Each row below holds a small network's activations on one input, seen along a few directions.
Each table varies a few parts of the input and shows all the possible inputs, shuffled.
A made-up example of a description, with smaller parts first: one of 4 places along a line, together with either a single point or one of 11 places along a line or (one of 2 separate values, together with one of 8 places around a ring).
Shared parts are said once, and a part with two or three values counts as separate values.
(in the rows, 128 means zero)

Other details of the inputs shift rows strongly along two fixed directions, in all tables alike. That doesn't count.

Rows:
row 1: [ 96 128 136  81 107 102 134 113 167 115 135  95  99 182 171 118]
row 2: [131 101 117 161 138 139 129 141  64  95 144 120 112 105  95 132]
row 3: [141 174 129  98 109  94 146  98 180 134  76 136 101 159 168 136]
row 4: [107 144 125 106 134  99 116 191 124  39  61  81 136 165  99 160]
row 5: [115 158 143 114 141 156 102  77 109 192 173 156 129  95 122 109]
row 6: [120 137 178 143 143 130 135  93 134 167 179 125 159 126 131  97]
row 7: [166 114 101 152 121 147 125 126  77 115 112 121 139  94  87 136]
row 8: [146  70 128 152 139 145 156 153  90 106 153 118 132 125 101 118]
row 9: [139 111 131 144 137 111 157 174 155  50  76 109 126 165 120 141]
row 10: [127 109 116 166 149 179 113 152  91 130 114 165 146  83  71 143]
row 11: [115 122 136 157 154 123 136  94 120 185 188 165  92 118 132 103]
row 12: [119 147 108  85 118 111 136 114 181 127 111 151  68 157 148 146]
row 13: [128 104 115 189 168 150 128 157  74 106 133 145 121 101  82 122]
row 14: [150 155  99 149 129  97 108 140 144 185 192 181 142  99 215  99]
row 15: [113 164 128 109 130  64 130 119 153 100  85 136  85 174 158 134]
row 16: [164 116 103 180 155 161 122 142  85 128 104 148 145  89  76 127]
row 17: [179  94 123 182 152 175 148 141 113 130 119 140 159  99  84 128]
row 18: [153 102 122 179 138 130 128 147  55 105 133 113 139 101  82 124]
row 19: [138 123  88 102 101 137 129 165 112  45  73 107  96 135 102 168]
row 20: [129 110 119 164 140 135 104 138  71 110 129  90 149 118  95 126]
row 21: [117  79 117 160 143 167 119 157  75 116 163  95 136 112  84 127]
row 22: [126 151 106  92 119 125 113 175 135  53  50  92 144 152  92 169]
row 23: [159 132 144 122 104 133 152  59 138 181 161 141 129 112 153 103]
row 24: [115 133 119  66 101 126 130  90 178 144 131 111 107 162 167 124]
row 25: [126 141 156 140 124 111 120  74 117 175 156 102 139 124 158  91]
row 26: [133 152 145  99  94  65 147 111 149  99  96  98  97 164 168 129]
row 27: [ 95 163 148  97 125  60 115 117 166 113  80 143 101 171 160 141]
row 28: [120 126  88  94 103 152 106 163 118  53  73  86 114 146 104 166]
row 29: [119 123 174 164 144 121 140  97 143 175 158 160 149 121 136 107]
row 30: [106 135 132  75 114 117 147 118 195 140 100 158 111 167 156 148]
row 31: [ 92 121 154 150 150 125 126 101 125 194 182 173 110 113 128 115]
row 32: [ 96 131 157 106 140 121 139 115 149 152 167 126 131 148 139 102]
row 33: [129 103 118 138 151 191 119 157  96 133 149 122 152  91  64 135]
row 34: [122 114 118  85 128 156 139 174 153  78  91 104 144 153 102 150]
row 35: [132 156 157 135 124 126 131  76 148 205 125 171 146 106 145 116]
row 36: [152 108 124 144 145 160 149 108 134 176 152 167 124 117 119 109]
row 37: [134  87 102 130 130 184 109 138  99 124 143 104 132 106  89 139]
row 38: [177 109 118 155 117 153 143 130  92 118 105 109 151  92  98 131]
row 39: [ 74 175 147  78 126  93 112 116 149 106 127 119  93 164 152 134]
row 40: [106 103 133 183 161 153 117 165  81 114 127 155 140  97  77 134]
row 41: [131 170 123 121 121 111  88 146 138 189 208 152 170 102 203 103]
row 42: [154 122 140 155 146 176 123 147  96 133 114 110 186  83  77 127]
row 43: [166  77 111 134 125 171 152 141 102 120 137 126 136 111  95 127]
row 44: [121  74 142 175 161 158 144 173 105 126 139 150 158 117  82 127]
row 45: [133 134 148 102  98  78 156 103 163  96 120 105 102 168 168 123]
row 46: [138 131 125 142 133  96 149 184 143  46  49 100 120 160 119 148]
row 47: [104 164 167 107 117  69 134 118 178 127  83 136 112 167 168 133]
row 48: [123 108 129 126 112 123 137 163 144  51  94  60 142 163 122 142]
row 49: [100 136 140 140 130 134 103  74  90 174 189 128 111 114 140  98]
row 50: [128 150 132  82  92 121 133  77 180 135 118  99 123 160 173 131]
row 51: [123 157 140 132 131 120 112  77 134 195 127 179 133 103 133 123]
row 52: [154 147  99 131 103  95 113 130 120 179 206 156 144  92 219 102]
row 53: [135 131 129 100 120 149 141 162 162  69  79  91 161 149 105 155]
row 54: [136 152 102 128 102 114  87 132 125 189 208 134 159 105 218 103]
row 55: [157  80 100 149 129 178 136 146  82 124 148 125 124  88  75 136]
row 56: [ 95 145 122  77 115 113 129 120 187 136 106 157  89 152 145 162]
row 57: [127 151 116 141 126  97  96 145 153 190 185 192 162  89 210 110]
row 58: [162 104 118 161 131 179 120 132  84 133 114  92 177  89  91 128]
row 59: [ 90 117 124 102 143 127 124 193 137  58 105  89 114 155  99 155]
row 60: [119 170 108  69  93  97 103  85 155 119  90  98 107 162 161 143]
row 61: [105 173 164  87 120  80 129 123 167 108  96  95 125 168 159 130]
row 62: [122 121 144 140 149 115 154 100 144 173 166 159 105 143 150  93]
row 63: [117 119 138 127 122 112 136  89 110 169 191 137  83 124 141 108]
row 64: [137 146 125 144 143 146 118  76 112 193 158 182 100 100 129 109]
row 65: [136 117 129 120 116 140 146 166 170  76  59 128 152 151 109 168]
Description of these inputs: one of 5 places around a ring, together with either a single point or (one of 2 separate values, together with one of 6 places around a ring).
The inputs of row 10 and row 28 match in every part but the place on the ring of 5. If row 56 is changed in the same way as row 10 into row 28, which row does it become?
Answer: row 37
Which other rows agree with row 63 in the place on the ring of 5? List them by row number.
Answer: row 2, row 7, row 8, row 18, row 19, row 23, row 26, row 38, row 43, row 45, row 52, row 55
Change only the place on the ring of 6 in row 62. List by row number the other rows that result.
Answer: row 9, row 11, row 13, row 15, row 46
Change only the choice among 2 separate values in row 11. List by row number the other rows that result.
Answer: row 12
Change only the choice among 2 separate values in row 9. List by row number the other rows that result.
Answer: row 17

Rows:
row 66: [135 129 116 138 130 127 119 148 123 118 116 131 134 123 127 135]
row 67: [123 123 126 129 133 136 132 135 120 115 117 131 118 126 108 136]
row 68: [140 126 114 134 124 131 122 147 126 120 115 129 139 122 130 135]
row 69: [135 123 124 135 128 132 128 152 136 119 121 129 146 123 131 135]
row 70: [132 137 147 134 132 141 129  59 120 210 181 161 123 101 138  98]
row 71: [129 118 123 132 135 140 135 135 131 120 111 134 123 131 109 137]
row 72: [119 120 120 128 130 128 119 149 116 112 135 121 129 128 124 134]
row 73: [121 116 123 137 130 123 124 147 115 109 135 119 127 131 127 130]
row 74: [118 119 129 126 133 136 128 134 118 115 121 118 121 130 108 133]
row 75: [125 121 128 138 136 118 130 155 123 112 130 131 132 129 127 131]
row 76: [132 120 134 132 130 139 135 134 134 119 111 128 138 129 112 136]
row 77: [133 121 124 135 134 127 133 153 129 114 130 126 136 129 128 128]
row 78: [126 112 129 131 131 138 135 130 122 112 124 113 122 137 111 128]
row 79: [127 120 116 125 128 137 122 149 124 114 135 116 133 127 125 131]
row 80: [137 129 124 135 128 130 124 149 129 118 116 127 149 123 131 133]
row 81: [140 126 123 134 127 125 129 149 123 115 123 120 144 124 132 129]
row 82: [140 129 113 127 121 134 121 145 120 115 123 125 137 119 129 135]
row 83: [134 117 134 132 129 134 140 134 128 115 117 121 133 131 112 132]
row 84: [131 141 137 138 134 135 121  78 121 209 195 166 127  99 153  94]
row 85: [134 118 123 131 128 140 135 132 130 120 109 130 128 127 111 139]
row 86: [118 142 161 144 142 127 129  67 126 209 174 168 125 109 140  97]
row 87: [135 131 115 131 126 130 119 146 118 114 124 126 132 121 126 135]
row 88: [ 94 196 120  17  71  47 131 106 233  95  83 119  63 207 226 155]
row 89: [124 139 158 140 141 135 131  65 132 212 177 166 129 112 140  95]
row 90: [128 129 135 138 135 131 130 134 127 117 107 127 135 129 110 134]
row 91: [133 121 113 135 132 133 126 152 133 119 122 135 132 125 127 134]
row 92: [132 131 126 140 133 125 122 150 127 116 117 129 144 125 129 133]
row 93: [127 143 147 143 139 126 124  82 134 209 186 168 136 107 159  94]
row 94: [125 125 127 126 131 136 124 129 116 115 117 112 127 128 109 132]
row 95: [132 117 129 130 125 134 132 125 117 112 118 109 129 131 114 128]
row 96: [125 121 118 139 133 125 123 153 125 118 122 140 128 125 125 137]
row 97: [138 121 114 133 125 133 126 149 132 120 119 131 137 121 130 137]
row 98: [133 140 141 138 129 135 113  71 108 212 197 147 141  96 154  91]
row 99: [129 116 119 133 128 131 128 147 122 111 135 114 131 132 129 127]
row 100: [125 124 117 131 130 128 122 151 119 112 129 135 125 123 124 136]
row 101: [132 120 116 124 122 137 122 146 124 116 132 113 138 123 129 134]
row 102: [129 121 126 121 126 140 127 128 118 116 117 111 133 127 111 132]
row 103: [131 112 130 130 125 138 135 127 122 112 122 110 127 133 113 130]
row 104: [130 118 133 132 135 134 140 137 128 115 119 124 128 135 110 129]
row 105: [120 115 133 135 132 131 133 131 116 111 122 115 119 134 111 129]
row 106: [130 120 123 125 133 143 134 134 126 116 118 129 121 128 108 135]
row 107: [136 136 147 144 133 126 128  82 123 206 191 156 139 100 157  93]
row 108: [133 126 133 133 130 135 132 133 129 118 107 126 140 128 112 134]
row 109: [131 129 124 129 131 135 128 130 118 114 113 125 123 124 108 136]
row 110: [135 122 133 132 128 130 137 132 123 115 113 119 135 130 112 130]
row 111: [124 117 126 122 132 143 130 132 124 116 123 116 125 133 108 132]
row 112: [124 120 137 136 136 127 138 138 122 114 118 126 124 132 110 131]
row 113: [135 129 126 138 132 120 126 149 120 113 124 122 138 126 129 129]
row 114: [131 124 121 136 127 125 121 142 113 110 129 110 133 129 130 128]
row 115: [135 123 123 131 128 137 131 130 125 120 106 129 131 126 111 137]
row 116: [123 121 127 136 135 133 132 137 125 119 110 135 120 129 109 138]
row 117: [122 123 128 140 137 123 125 156 129 115 123 138 137 128 127 135]
row 118: [135 121 119 132 121 129 123 141 116 112 128 108 139 127 133 128]
row 119: [128 143 142 142 134 130 110  73 106 209 196 148 135  97 151  92]
row 120: [128 121 130 135 130 131 129 126 114 110 118 109 124 132 112 129]
row 121: [134 115 120 132 122 131 127 144 122 112 132 110 136 127 132 129]
row 122: [ 93 202 160  54  96  49 134  36 205 176 133 144  68 183 215 112]
row 123: [129 116 126 121 126 143 130 130 124 116 121 112 130 129 110 134]
row 124: [ 87 199 130  27  83  44 134  93 228  93  59 120  55 216 205 158]
row 125: [135 125 122 124 126 139 131 129 121 115 112 124 128 124 111 136]
Describe the family of inputs behind these rows.
Answer: one of 2 separate values, together with one of 5 places around a ring, together with one of 6 places around a ring
The inputs of row 82 and row 125 match in every part but the choice among 2 separate values. If row 72 is changed in the same way as row 82 into row 125, which row does it become?
Answer: row 74
The inputs of row 70 and row 88 match in every part but the choice among 2 separate values. If row 105 is changed in the same way as row 70 into row 88, which row does it become?
Answer: row 73
Change only the choice among 2 separate values in row 90. List by row number the other rows that result.
Answer: row 92
Change only the place on the ring of 6 in row 122. List by row number the other rows that result.
Answer: row 90, row 94, row 109, row 120, row 124
Change only the place on the ring of 5 in row 110. List by row number the other rows that result.
Answer: row 83, row 104, row 112, row 122

Rows:
row 126: [103  96 113 142 166 135 140 118 158 107 137 159  97 119  66 137]
row 127: [114 204 124  51 125  93  99  93 200 175 115 177  94 165 247 175]
row 128: [ 99 122  61  97  64 123  91  39  90 193 248 106  91  63 124  32]
row 129: [116 124  98  95 126 149 130 166 151  53  20 126 105 148  67 191]
row 130: [ 95  94 129 128 147 104 155 176 118  23  61  97  86 182  90 157]
row 131: [142 102 134 108 109 131 158 151 152  40  39  57 146 176  85 153]
row 132: [186 153 112 130 137 129 113  93 155 167 145 150 158 106 185 142]
row 133: [190  92 158 188 150 176 124 133  68 195 188 119 222  79 138 113]
row 134: [134 100 139 178 173 113 117 165  81 135 176 146 139 123 157 142]
row 135: [ 93 187 201  61 136  66 142  38 167 146 123 104  84 204 197 131]
row 136: [ 89 148 113 145  89 125 127 183 146 174 170 188 112 103 126  70]
row 137: [175  97 117 195 123 207 144 125  95 134 104 127 163  60  27 110]
row 138: [128 144 165 147 118 115 125 182  82 121 139 109 166 136 155 113]
Describe the family of inputs behind these rows.
Answer: either a single point or (one of 2 separate values, together with one of 6 places around a ring)
Start at row 133 and move only the place on the ring of 6, one step at a time. The first step leads to row 132. Which rows follow, in order?
Answer: row 127, row 136, row 134, row 138
